Each row below holds a small network's activations on one input, seen along a few directions.
In each table, some parts of the input vary, and every possible input appears once, in random order.
A made-up example of a description, with smaller parts first: one of 3 separate values, together with either a single point or one of 11 places along a line or (one of 6 places along a line, together with one of 8 places around a ring).
Shared parts are said once, and a part with two or three values counts as separate values.

Table:
R1: [  7   0  -2   3  -1  -4   1  -5   5   3  -8 -11  -5  -2  -3  10  -5  14
   9]
R2: [-11   1   2  -3   4   1   2   6   1  -2   5   9  -2   1   0  -8   7 -18
 -13]
R3: [ 10  -6  -8   4  -1  -6   2 -11   6   2 -12 -16  -9  -2  -3  15  -8  26
  18]
R4: [ 12 -11 -13   4  -2  -7   4 -16   6   1 -16 -20 -12  -1  -3  19 -10  37
  27]
R5: [ -6 -11 -11  -2   4  -4   6  -6   4  -3  -4  -2 -11   1  -1   3   2   6
   7]
R6: [  2  12  11   3   0   1  -3   7   1   4   1   0   4  -3  -2  -2  -1 -10
 -11]
R7: [ 4  6  5  3  0 -2 -1  1  3  3 -4 -5 -1 -3 -2  4 -3  2 -1]
R8: [ -6  54  59  -8 -12  36 -32  53 -38   0  57  59  75   2  17 -59  16 -96
 -75]
R9: [ -3 -17 -16  -1   3  -6   8 -12   5  -3  -8  -7 -15   2  -1   8   0  17
  16]
R10: [  0 -23 -22  -1   2  -7   9 -17   5  -4 -12 -11 -17   3  -2  13  -3  29
  26]
R11: [-9 -5 -5 -2  4 -2  4  0  3 -2  1  3 -7  1  0 -2  4 -6 -3]
Question: What do these inputs look like to the network?
Answer: either a single point or (one of 2 separate values, together with one of 5 places along a line)
Question: Which other rows does R10 become when the choice among 2 separate values takes its other values? List them by row number.
Answer: R4

Table:
R12: [ 20  22  19   7 -10   6 -13   7  -5   7   1  -6  21  -4   1   2 -10   4
  -3]
R13: [-22   5   8  -7   7   6   0  16  -4  -4  18  25   4   2   3 -22  16 -44
 -30]
R14: [ 21  15  13   6 -10   4 -11   1  -5   6  -2  -9  18  -3   1   6 -11  13
   6]
R15: [ 18  34  31   7  -8   8 -15  16  -6  10   5   0  26  -6   0  -4  -8 -14
 -19]
R16: [-19 -14 -10  -8   5   3   6   2  -4  -8  10  17  -4   6   4 -13  12 -18
  -7]
R17: [ 19  28  25   7  -9   7 -14  12  -6   8   3  -3  24  -5   0  -1  -9  -5
 -11]
R18: [-17 -20 -16  -9   5   1   8  -4  -4  -9   7  13  -8   7   3  -9  10  -8
   1]
R19: [-20  -7  -4  -8   5   4   4   7  -4  -7  13  20  -1   4   4 -16  13 -27
 -15]
R20: [ 23   9   7   6 -10   2  -9  -4  -5   5  -5 -12  14  -3   1   9 -12  22
  14]
R21: [-21  -1   2  -8   6   5   2  12  -4  -5  16  22   2   3   4 -20  14 -36
 -23]
R22: [-21 -50 -49  -3  18 -23  30 -32  25  -8 -30 -22 -60   5 -10  26   3  41
  38]
R23: [ 21 -20 -26  11   0 -22  12 -32  23   6 -38 -46 -36  -6 -11  44 -18  70
  50]
Question: Changing only one part turns R12 into R19. The same change can be made to R14. Which row results?
Answer: R16
Question: What do these inputs look like to the network?
Answer: one of 2 separate values, together with either a single point or one of 5 places along a line

Table:
R24: [ -2  55  55   6  -2  17 -20  43  -7  13  22  23  36  -5   1 -30   4 -68
 -62]
R25: [  2  17   6  10   3 -13   1   4  24   9 -12 -19 -21 -13  -7  18  -1   1
  -9]
R26: [ -2   7   4  12  14 -11  12  -4  23  10 -29 -24 -26  -1 -18  17 -13  14
  -1]
R27: [-18 -31 -27 -12   1   0   6 -10  -5 -14  12  13  -9   5   9  -6  15   0
  14]
R28: [-24 -18 -13  -1  21 -12  23  -8  16   0 -21  -5 -35   6 -15   2   1  -2
  -3]
R29: [-18 -27 -26 -13  -2  -1   2  -8  -5 -15  18  16  -7   1  13  -6  19  -6
  11]
R30: [-22  31  37  -9   7  16  -9  40 -15   3  32  43  27   1   4 -43  19 -85
 -64]
R31: [ 31   8   8  10  -7  -1  -6 -11  -3  11 -19 -25   8  -2  -6  19 -22  40
  25]
R32: [-20  -8 -10  -4  10 -14  12   0  17  -1  -4   1 -30  -6  -4   3  14 -16
 -11]
R33: [ 13  -9 -15  -4 -16   0  -8  -7  -8  -9  13   2  10  -4  14   5   4  17
  19]
R34: [  3  21   7   9  -1 -14  -4   7  24   9  -6 -17 -18 -17  -3  18   3  -5
 -11]
R35: [ 33  15  10   9 -15  -3 -13  -6  -1  10  -8 -22  12 -10   1  20 -14  31
  20]
R36: [  9 -23 -18  -1  -1   4   6 -18 -10  -6 -10  -6   2  12  -1   4 -13  35
  29]
R37: [ 13 -13 -16  -3 -12   1  -4 -10  -8  -8   7  -1   8   0  10   5   0  22
  21]
R38: [  6  29  33  -6 -16  31 -24  28 -37  -7  42  42  65   7  16 -41   5 -47
 -38]
R39: [-22 -12 -11  -3  14 -13  16  -2  17  -1 -10  -2 -32  -2  -8   3   9 -11
  -8]
R40: [-20 -38 -29 -10   9   2  14 -15  -5 -12   0   9 -13  14   2  -6   6  10
  20]
R41: [-22 -41 -29  -9  12   3  17 -18  -5 -12  -6   8 -15  18  -2  -7   2  14
  23]
R42: [ 25  55  58   7 -20  27 -32  33 -27  10  25  19  70  -3   7 -27 -10 -36
 -38]
R43: [ 32  11   9   9 -11  -2  -9  -8  -2  10 -14 -24  10  -6  -2  19 -18  36
  23]
R44: [ 12 -16 -17  -3  -9   2   0 -12  -8  -8   1  -3   6   4   6   5  -5  27
  24]
R45: [ 29   5   7  10  -3   0  -3 -14  -4  11 -25 -27   7   2  -9  18 -26  44
  28]
R46: [ -1  10   5  12  10 -12   8  -1  23  10 -24 -23 -25  -5 -15  17  -9  10
  -4]
R47: [-19  -4  -9  -5   7 -15   8   3  16  -2   3   3 -28 -10   0   3  18 -22
 -13]
R48: [-21  12  21 -16  -2  30 -15  29 -36 -11  47  55  47  12  16 -51  20 -70
 -44]
R49: [ 34  19  11   8 -18  -4 -17  -3   0   9  -2 -20  15 -14   5  20 -10  26
  18]
R50: [  1  13   6  11   7 -12   5   2  24  10 -18 -21 -23  -9 -11  18  -5   6
  -6]
R51: [-23 -15 -12  -2  18 -12  20  -5  17   0 -16  -3 -34   2 -11   3   5  -6
  -6]
R52: [-19 -34 -28 -11   5   1  10 -13  -5 -13   6  11 -11  10   5  -6  10   5
  17]
R53: [ 11 -20 -17  -2  -5   3   3 -15  -9  -7  -5  -4   4   8   3   4  -9  31
  26]
Question: Changing only one part turns R40 into R53. The same change can be made to R27. Which row results?
Answer: R37
Question: What do these inputs look like to the network?
Answer: one of 5 places around a ring, together with either a single point or one of 5 places along a line
